Each row below holds a small network's activations on one input, seen along a few directions.
In each table, some parts of the input vary, and every possible input appears once, in random order.
A made-up example of a description, with smaller parts first: line(6) and (point or ring(11) or (values(3) and ring(5))).
Shared parts are said once, and a part with two or three values counts as separate values.
In the rows, 128 means zero.

Other details of the inputs vary at random and push rows far along two fixed directions, the same in every table; ignore that.
These rows show it; all are for the same input, with only those details redrawn:
[132 169 148 113 135 108 124 103  82 131 139 177]
[131 169 148 113 135 108 125 102  82 131 139 177]
[110 137  92 146 125 152 101 193 100  86 154 101]
[130 171 149 112 134 107 123 102  77 129 141 180]
[110 138  94 146 126 152 100 192 100  86 154 103]
[157 119 130 124 160 120 165 103 167 176  85 106]
[130 120  98 143 140 147 128 167 140 123 121  84]
[130 170 148 113 134 108 123 105  79 128 141 176]

Table:
R1: [112 146 146 119 134 127 146  97  74 133 148 176]
R2: [144 171 161 108 116 102 125  98  96 128 135 163]
R3: [ 95  57  86 136 151 140  98 144 168 123 132 101]
R4: [143 172 169  92 119 109 137 107  78 124 141 158]
R5: [147  70 136 122 117 127 139  96 209 174  88 109]
R6: [131 170 150 112 136 108 125 101  80 131 140 179]
R7: [ 91 116  98 143 128 175 129 190  84  89 169 104]
R8: [132 118  99 136 143 149 137 169 137 127 121  81]
R9: [136 107 134 150 154 131 172  83 164 167  89 127]
R10: [169 122 145 114 143 118 172 103 174 175  83  88]
R11: [143 178 167 115 115  98 123  90 100 126 135 175]
R12: [132 175 154 126 135 102 121  93  97 127 134 184]
R13: [156  74 125 124 170 101 138  97 221 198  67  99]
R14: [117 149 108 157 102 145  91 188 122  71 154 100]
R15: [145  69 119 111 173  96 133  94 226 190  71  98]
R16: [ 94 140 115 152 120 147 110 147  75  86 165 156]
R17: [136 155 167 129  86 117 145  86 118 118 133 176]
R18: [155 115 153 133 106 129 175  89 175 154  99 122]
R19: [116 101 138 121 146 110 106  83 122 150 133 177]
R20: [127 112 117 146  88 159 142 158 144 104 137  93]
R21: [110  95 101 123 123 117  75 168 174 110 125  90]
R22: [112 136  99 131 130 160 114 202  89  84 158  95]
R23: [139 101 131 135 159 134 179  89 160 180  93 118]
R24: [105  71 101 126  99 146  95 155 183 110 130  93]
R25: [128 110 118 133  90 164 156 166 135 106 142  80]
R26: [112 124 109 144  76 166 126 182 107  77 165  99]
R27: [132 170 150 122 136 105 125  96  94 132 134 180]
R28: [124  94 107 137 122 124  83 170 175 125 116  85]
Q: Changing only one part turns R25 into R7. The same change can be made to R5. Which row results?
A: R19
Q: What is each input in this table made of?
A: line(4) and (values(2) or line(5))
Q: Which other rows agree with R22 in the line(4) part? List them by row number.
A: R6, R8, R12, R13, R15, R27
Q: Change only the values(2) part in R24. List by row number the other rows that result.
A: R5
Q: Start at R14 and move only the line(5) part, one step at a time. The first step leads to R11. Which rows follow, in order?
A: R2, R10, R4

Table:
R29: [128 146 124 145 125 143 130 142 106 113 136 131]
R30: [136 147 136 136 131 129 147 113 120 144 121 135]
R31: [122 140 123 142 105 146 128 157 101  99 155 125]
R32: [128  82  65 180 136 191 143 215 187 117 109   9]
R33: [137 125 133 116 150 115 136 105 131 158 113 138]
R34: [124 132 127 121 144 122 120 126 116 135 131 137]
R35: [134 127 137 121 133 111 121 110 133 141 121 138]
R36: [126 131 141 128 103 133 135 134 113 116 140 123]
R37: [119 106 134 127 125 120 113 104 146 131 127 148]
R38: [135 137 132 124 152 121 152 104 124 146 115 132]
R39: [132 129 133 128 124 114 116 121 135 131 122 133]
R40: [117 103 134 125 126 121 118 101 148 136 126 150]
R41: [135  72  87 150 125 168 151 181 205 133  91  27]
R42: [120 128 117 120 130 128 106 140 108 120 143 141]
R43: [131 141 131 124 150 119 149 107 119 144 120 138]
R44: [118 134 123 124 138 128 110 139 107 124 142 137]
R45: [129 127 129 126 130 118 111 123 126 125 132 130]
R46: [132 130 142 122 109 135 139 122 122 124 134 125]
R47: [133 139 131 124 153 122 149 108 121 140 121 134]
R48: [127 150 125 144 124 140 131 139 104 116 141 133]
R49: [131 133 132 128 121 115 114 128 134 125 125 135]
R50: [144 126 146 111 121 121 153  95 148 149 110 133]
R51: [142 141 135 135 135 132 152 112 126 146 115 133]
R52: [108 106 119 132 115 125 106 126 133 118 139 143]
R53: [140 129 143 117 125 112 139  99 154 150 107 133]
R54: [138 131 141 125 128 112 122 113 143 135 119 139]
R55: [118 143 120 134 141 133 125 140 100 110 139 128]
R56: [119 136 126 124 105 134 124 142 117 104 145 131]
R57: [138 120 134 113 144 109 137 100 141 162 112 136]
R58: [135 138 136 134 113 137 144 132 114 120 131 131]
R59: [109 107 126 131 118 123 104 115 134 122 137 146]
R60: [ 93 112 112 138 106 136  87 153 117  92 156 144]
R61: [127 136 134 127 117 121 122 127 139 123 129 129]
R62: [118 138 123 127 144 128 120 142 103 116 143 135]
R63: [107 135 113 131 132 137  93 165  91 100 154 132]
R64: [138 130 146 115 120 122 144 103 137 137 118 133]
R65: [142 121 136 112 147 111 137  96 145 167 110 139]
R66: [109 143 107 136 133 142 117 160  90  95 153 125]
R67: [142 129 143 122 132 108 128 101 148 148 111 139]
R68: [118 140 119 138  99 144 126 161  91  91 156 129]
R69: [121 125 120 124 131 129 104 140 111 121 138 134]
R70: [132 132 140 124 108 136 141 125 123 124 138 126]
R71: [126 135 134 125 115 121 121 129 132 120 129 132]
R72: [106 140 111 134 136 136 108 165  93 100 150 131]
R73: [146 135 143 128 120 127 159 108 127 143 120 134]
R74: [126 128 123 119 135 122 115 130 119 130 136 142]
R75: [137 126 135 120 136 114 121 109 136 140 120 137]
R76: [123 131 124 129 126 125 102 140 116 111 137 132]
R77: [104 144 111 135 134 138 102 167  86  93 159 133]
R78: [143 129 150 117 115 123 156 101 137 147 115 131]
R79: [145 130 156 118 118 127 157 101 141 148 120 130]
R80: [149  89 116 135 174 134 170 124 195 180  73  70]
R81: [129 133 133 123 118 122 127 125 142 127 127 133]
R82: [125  87  87 146 149 154 128 176 172 139 106  56]
R83: [144 137 146 126 119 126 157 107 125 140 118 137]
R84: [122 138 127 129 112 126 117 139 130 108 139 131]
R85: [133 124 130 123 135 118 119 121 134 130 127 133]
R86: [121 135 126 127 148 132 123 141 111 122 134 135]
R87: [143 128 144 120 133 108 130  99 149 150 108 139]
R88: [126 132 131 122 111 137 127 132 123 112 137 128]
Q: Changing only one part turns R54 into R49. The same change can be made to R77. Which row results?
A: R72
Q: What is each input in this table made of?
A: values(5) and (point or ring(11))
Q: Change only the values(5) part in R88. List by row number the other rows that result.
A: R41, R50, R56, R64

Table:
R89: [139 145 131 127 127 133 140 136 109 130 127 124]
R90: [154 115 123 122 156 125 171 105 173 168  87  93]
R91: [107 161 111 139  93 149 106 182  74  63 175 124]
R92: [144 109 156 103 146  81 133  60 193 179  85 150]
R93: [111 128 131 121 133 106  78 128 110 111 148 153]
R94: [139 180 179 112 105 116 146  88  64 122 150 188]
R95: [122 120  93 164  97 178 124 208 128  87 146  57]
R96: [178 120 149 130 155 117 209  70 192 205  59 104]
R97: [103 168 119 129 101 139 101 164  55  66 180 150]
R98: [117 119 137 111 140  94 102  97 140 135 127 153]
R99: [126 107  93 152 120 173 149 195 152  99 126  49]
R100: [145  91 112 130 137 133 127 140 172 151 110  91]
R101: [113 142  98 154 118 159 118 187  96  86 154 104]
R102: [100 120 139 107 113 103  89 102 108 119 148 182]
R103: [128  77 109 138 159 128 124 119 181 160 100 103]
R104: [189 121 166 104 177  96 205  38 190 233  47 122]
R105: [ 93 127 125 117 103 120  61 143  77  92 174 176]
R106: [104 110  93 136 110 143  88 182 123  85 161 109]
R107: [127 180 162 116  92 120 131 100  69 102 161 180]
R108: [132  84 117 124 129 124 107 130 187 150 105 105]
R109: [141 110 159 100 153  87 128  60 148 183 105 169]
R110: [155 182 189  88 151  88 166  42  87 180 114 205]
R111: [121 146 118 156 101 155 134 161 103  96 150 113]
R112: [108  93  58 180 129 199 135 245 152  85 135  16]
R113: [107 166 136 123 106 114  77 128  49  85 184 204]
R114: [103  93 111 124 135 120 100 137 146 123 134 122]
R115: [140 180 183 118 115 110 162  67  72 136 139 200]
R116: [131 167 139 128 107 129 125 140  77 107 149 147]
R117: [140 152 135 127 145 120 148 104 112 146 118 144]
R118: [150 144 164 116 120 126 176  82 129 145 117 141]
R119: [126 173 149 121 109 129 129 139  62 101 157 161]
R120: [129 140 122 136 147 141 150 137 118 135 125 116]
R121: [115 114 118 128 123 118  78 151 143 111 135 122]
R122: [135  83  76 161 141 187 158 215 185 127 103   9]
R123: [121 145 155 113 148  86 100  72 109 138 131 195]
R124: [114 176 142 112 126 123 124 119  62 103 161 175]
R125: [144  97 131 128 155 106 131  92 206 172  79 118]
R126: [ 96 109 106 136 116 136  75 151 108  97 155 148]
R127: [125 143 123 145 122 148 149 157 106 110 136 115]
R128: [142  66 125 117 143 110 144  93 235 185  71  99]
R129: [133  75 106 139 138 133 120 129 206 152  93  95]
R130: [128  96  88 148 135 173 156 184 167 115 115  45]
Q: What is each input in this table made of?
A: values(3) and (point or ring(5) or (values(2) and line(4)))
Q: Changing only the values(3) part turns R125 into R121. The same change can be made to R120. Which row results?
A: R110
Q: Change only the values(2) part in R118. List by row number the other rows that result.
A: R107
Q: Change only the values(2) part in R112. List by row number the other rows that result.
A: R101
